A small network was shown many inputs. Here are its activations along a few directions, one row for each input.
In each table, some parts of the input vary, and every possible input appears once, in random order.
Descriptions start from the smaller parts, as in this example, which fits no table here: line(6) and (point or line(11) or (values(2) and ring(8))).
Shared parts are said once, and a part with two or three values counts as separate values.
In the rows, 128 means zero.

Rows:
r1: [ 75  48 145 147 143 125 157 120 113 141 124 141 123 126 140 138 148]
r2: [117 172 198  59 119  53 124  47 210 177 103 107 157 171 191  45  11]
r3: [111 167 150 133 176 123 198 115 115  72 204 173  93 108  54  90  49]
r4: [ 41  50 189 128 154  94 166 170 128 153 204  48  95 137 167 164 123]
r5: [131  79 104 144 124 148 104 131 105 162  72 145 150 126 168 135 164]
r6: [ 44  27 162 145 160 126 189 111 117 129 153 129  95 131 140 124 133]
r7: [147 100  79 138 106 160  65 137 115 172  31 148 158 131 167 130 154]
r8: [ 70  74 172 126 144  91 127 176 123 165 172  60 116 129 166 176 140]
r9: [200 222  93 142 132 149 116 133 114 114 126 187 146  91  83 103  80]
r10: [125 107 125 125 131 112  72 183 115 185 124  60 147 130 193 172 157]
r11: [147 126  93 120 112 121  42 189 132 200  87  64 157 135 197 168 150]
r12: [142 190 131 144 153 123 174 121 116  84 180 180 126 105  53 108  64]
r13: [185 157  99 109 104 162 121 107 135  88  90 129 120 131 118 124 177]
r14: [198 182  77 101  88 175  86 117 149 101  48 133 130 134 120 118 172]
r15: [ 97 101 155 109 141 135 208  86 138  57 172 114  60 142  87 109 145]
r16: [152 143 125 121 101 141 131  97 139  73 126 137 117 142  94 128 179]
r17: [217 246  65 137 113 164  89 138 131 130  90 190 162 100  83 103  74]
r18: [125 123 139 114 122 137 178  94 137  64 144 120  97 141  84 126 160]
r19: [ 95  95 143 138 117  93  94 171 124 174 164  70 148 140 175 181 157]
r20: [101  68 125 156 119 128 119 121 114 151 110 155 148 132 150 139 166]
r21: [166 210 118 152 130 127 127 123 117  96 161 197 143 106  60 108  85]
Q: Describe the family of inputs behind these rows.
A: point or (line(4) and line(5))

Rows:
r22: [126 100 101 153 129 142 107 154 103 148 113 136 141 123 141 151 155]
r23: [144 101  99 124 110 160 112 134 123 116  87 109 120 133 139 150 196]
r24: [194 205  77 143 117 155  96 133 122 125  95 192 159 105  97 112  96]
r25: [134 115 125 118 104 124  95 124 137 144  93 104 147 145 160 142 166]
r26: [136 137 130  98 111 109  92 128 157 171  92  87 148 148 181 124 115]
r27: [106 121 153 131 132 108 141 138 130 121 177 110 114 127 117 145 135]
r28: [122 129 125 131 132 108  92 154 130 188 112 115 158 126 168 130  87]
r29: [127 115 123 138 132 118  98 154 118 175 112 125 151 121 164 140 115]
r30: [106 147 163 114 144  97 134 140 143 144 175  88 121 130 138 126  84]
r31: [ 85 121 174 108 149  98 154 102 146 136 150 120 123 139 137  93  70]
r32: [ 84  95 165 131 137 111 162  98 133 114 151 142 116 136 116 113 119]
r33: [182 220 113 125 126 139 141 119 128  80 155 164 120 111  63 106  92]
r34: [ 92  87 147 137 140 131 174 101 122 100 150 143 105 134 109 115 133]
r35: [129  97  94 156 129 161 115 158  97 135 108 139 129 112 127 156 173]
r36: [208 212  84 113  96 155  96 111 149 108  73 162 149 130 107 102 120]
r37: [112 131 159 121 143 105 141 141 132 131 175  98 115 124 134 134 112]
r38: [141 123 127 106 111 119  97 129 145 157  91  96 141 143 177 135 142]
r39: [140 106 107 121 109 142 104 128 127 129  93 104 134 142 153 142 181]
r40: [ 91 105 168 118 148 106 162 104 136 124 147 131 114 135 133 104  95]
r41: [112 114 136 135 134 127 152 142 119 107 176 112 103 125 112 147 150]
r42: [119 109 121 149 124 124  96 149 111 162 116 134 157 123 147 148 142]
r43: [118 109 125 137 135 143 164 150 113  92 165 117  92 118  99 157 163]
r44: [165 195 121 123 137 138 165  76 134  75 127 195 123 117  59  76  80]
r45: [ 97  81 137 140 140 151 183 106 117  88 141 148  93 125  95 124 149]
Q: The inputs of r34 and r22 match in every part but one. If r31 is changed in the same way as r34 into r22, which row does it become?
A: r28
Q: Describe the family of inputs behind these rows.
A: line(4) and (point or line(5))
Q: A walk changes only the line(4) part. It starts at r38 and steps to r29. List the rest of the walk in order.
A: r37, r40
Q: A walk changes only the line(5) part. It starts at r43 and steps to r41. List the rest of the walk in order.
A: r27, r37, r30

Rows:
r46: [134  97 104 135 108 145  86 154 119 152  86 108 140 129 159 165 190]
r47: [ 86 135 180 116 152  88 160 131 147 141 192 103 115 131 133 112  56]
r48: [140 152 132 118 122  93  66 160 140 201 114  93 169 131 189 138  94]
r49: [133 101 119 117 104 130  84 124 138 160  74 107 146 145 180 135 167]
r50: [ 92  78 139 156 149 141 181 140  94  84 188 125  97 118  93 156 172]
r51: [ 83  85 167 115 138 115 180  94 141 102 155 113  96 146 125 113 129]
r52: [197 242 112 127 137 155 178  79 131  43 146 222 113 100  21  66  65]
r53: [134 125 126 115 117 112  80 140 138 182  90  98 162 139 185 135 125]
r54: [239 252  49 130  97 172  81 109 133 101  62 207 161 112  72  91 104]
r55: [ 82  76 150 135 148 126 178 124 116  97 168 121  88 128 107 138 149]
r56: [140  87  82 158 111 161  92 172  99 147  95 124 140 118 146 178 202]
r57: [ 76 105 175 116 153  96 171 108 141 125 167 115 109 138 126 109  83]
Q: The inputs of r57 and r53 match in every part but one. If r51 is changed in the same way as r57 into r53, which row does it become?
A: r49
Q: Describe the family of inputs behind these rows.
A: values(2) and (point or line(5))
